Here are a small network's activations along a few directions, averaged over the inputs that share one value of a field.
Related values have similar rows: they may be neighbours, one step apart, or belong to one group.
Strong random noise was added to every row along 10 fixed directions; ignore it. To show where, here is one row again and again, with new noise each time:
[  45 -314   67  138   36  154  -29  -56   78  260  -82 -567 -322  -79
  111  161 -319  -47  317 -265 -493   44  221  129]
[ 227 -122  116 -266  -93 -105  210   93 -280   70   22  404  261  128
    6  116   75 -104 -400 -160  -96  128  -43 -121]
[ 123   98 -384 -313  151 -524 -683  355 -124  184 -162  157 -105  257
 -119   68 -331  255   62 -305 -155 -150 -378 -175]
[ -68 -164   12  458   69  -10 -138 -214  375  -72  -57 -251 -291  -53
 -110  132    6  -17  779  -79  -59  -49  342  218]
[  -9 -145  -89  209 -313   82  236  -17 -139  223   40  179   38 -555
   65 -274  144  -92  207 -572  213 -467   23  346]
[-363  178 -240  394  203   94  -27  137  189 -239  109  115  119 -150
 -106 -142  258  130  508  144  616 -372   66   47]
[ -81  306 -348 -202 -173  -39 -223  -80 -505  -60 -143 -190  276 -254
  372   87  279 -303  -87   86   64 -122  375  454]
[ 101 -331  126 -204   62  113 -167  244  -92  456 -213 -530 -503   64
   77   24 -568  273 -134 -272 -723  105 -241  -36]
[-163  236 -144 -652 -223  429  357 -571 -170  221 -148  -10 -293 -147
   11  -82 -517 -284   90  196 -409 -160  126  -57]
[   7 -119 -101  -68 -481  175  291 -381 -174  562  -78  603  273 -472
   58 -363  346 -190 -123  -55   91 -326  332  483]
[-257  -10 -495  454  189 -190 -855  100  505  407 -200   79 -232 -119
 -224 -300   55  528  804   80  209 -452  112  372]
[ 102  -66  143   32  164   98  366  102   58 -206  246  800  677  260
 -130  157  485   -4 -279  282  386  222  281 -224]


Values of Gudin:
c1: [  25  -77  -93  -70  -41  278  -49  107  -17  254   92 -408 -110 -358
  217 -289 -301  198 -267 -370 -225 -158 -250   70]
c3: [-241   20 -147  179   89 -257 -183  207 -263 -242 -100 -416  118  135
   98  -70  139  -21  -33  137  172  -17 -183  -85]
c5: [-388  120 -104  347  -66 -435  265  205 -582  149  -47 -241  565 -149
  330 -150  581 -543 -338  141  547 -454 -213   26]
c7: [  73 -227    3  478   19 -562 -273  -17   98  432  154 -152  144   55
  141  209  312 -220  -41 -102   58  -15   66  127]
c4: [ -77   39 -157  363  173  264 -282  -19  508 -142   22  -63   64  -36
 -107    9 -113  118  595   60  -33   65  611  212]
c10: [ 169 -559  740  493 -152  -57  443   55  581  293   51  356 -501  127
 -431 -274  121  224  113 -180   58   92 -644 -190]
c6: [ 283 -316  838  554   61 -147  394 -196  384 -743  -26 -624 -563  290
 -103  611  -34 -281  517 -147 -353  683  142 -165]
c11: [-131    9   27  328 -514 -167  162 -358  -56  497  -99 -101  -55 -527
  192 -392  429 -488  -32   61  289 -403   29  556]
c9: [ 139  138 -135  151 -202 -327 -263 -471  320 -353   42  719   71   42
 -358 -214  287   63   94  141  325  -13   46  108]
c2: [-122  195 -285  123 -255 -460 -303 -559 -114 -112 -100 -249 -123   -2
  -94   21  -91 -385  412  126  141  -81  148  204]
c8: [   1 -101 -212  294 -176 -159 -305 -429  537  396   98   12 -278 -333
 -163 -262   55   53  611 -254  198 -343   56  272]
Gudin is arranged as a ring.
A walk along Gudin starts at c1 and steps to its neighbour c9. Put c3, c7, c6, c2 in the order it reaches them.
Answer: c2, c3, c6, c7
What is the length, in steps, of the shortest route from c5 to c11?
Answer: 3

Values of Rutev:
w3: [ -38  -64  -26  -19  188   73 -328  277   22   93  -15 -382 -163   71
  101  -33 -152  332 -258  123 -167  152 -141   30]
w9: [ 105   50  -10   11  121 -147  -97  236 -169 -229   78 -376  101   24
  275  382    9 -194  -62 -233  -98   99   52  -61]
w12: [ 159 -200   44 -107 -217 -342   97  -24 -201  377  -77  240  130   28
  -47   13  -41 -271 -103 -356 -231  -89  -99  -65]
w7: [-387  370 -330 -181   56  172  -64 -175 -154  193    9 -208   85 -152
  199 -114   38 -159 -125  501  176 -251   76   46]
w5: [ 151  -52  147 -143 -220 -177 -331  161 -269  -38 -331   78 -118  -36
   59 -104  249  335 -285  -32 -181  184  -33  462]
w10: [  29   77 -331 -284  111  351 -296   56   61  292    8   15  154  -51
   58 -165 -188  292 -224  232 -137   -3  146  -20]
w13: [-126  147  254  -41  -88   41  767 -189 -126 -264  124  157   49  111
  -75   90   45 -451   24  124  246  -31 -206 -372]
w11: [  -7  -29  157  -81 -446    6  237 -198 -368   13 -233  -46 -179 -215
   70 -239   58 -213 -156 -127 -103  -73 -131  300]
w4: [  77 -213  206   51   93   70  197  -83   32 -126   94 -279  -97  205
  -51  192 -244 -119   -5  -35 -265  260   60 -175]
w8: [ 169   63  393  -24    7  463  418 -249  297 -537   16  330  -68   -5
 -115  155  165   83  200  173  -13  291  374   65]
w1: [  89 -296  164  128   -1  -47   -1   89   85  289   21  -54   21   65
   53  -74  106  116 -313   39  -39  114 -103   30]
w6: [  30 -150 -193  -26    4  193 -336  258  -93  387  -79 -131   54 -184
  143 -198 -154  387 -253 -160 -247  -74   55  219]
w2: [ 331 -270  424  -63   28  244  -70  188  194   77  -55 -175 -383  -27
   12  102 -126  393 -147 -234 -447  437   28  135]
Rutev is arranged as a ring.
A walk along Rutev starts at w13 and steps to its neighbour w9. Put w12, w7, w6, w2 in the order it reaches them.
Answer: w2, w7, w6, w12
List every value one step from w10, in the order listed.
Answer: w3, w4
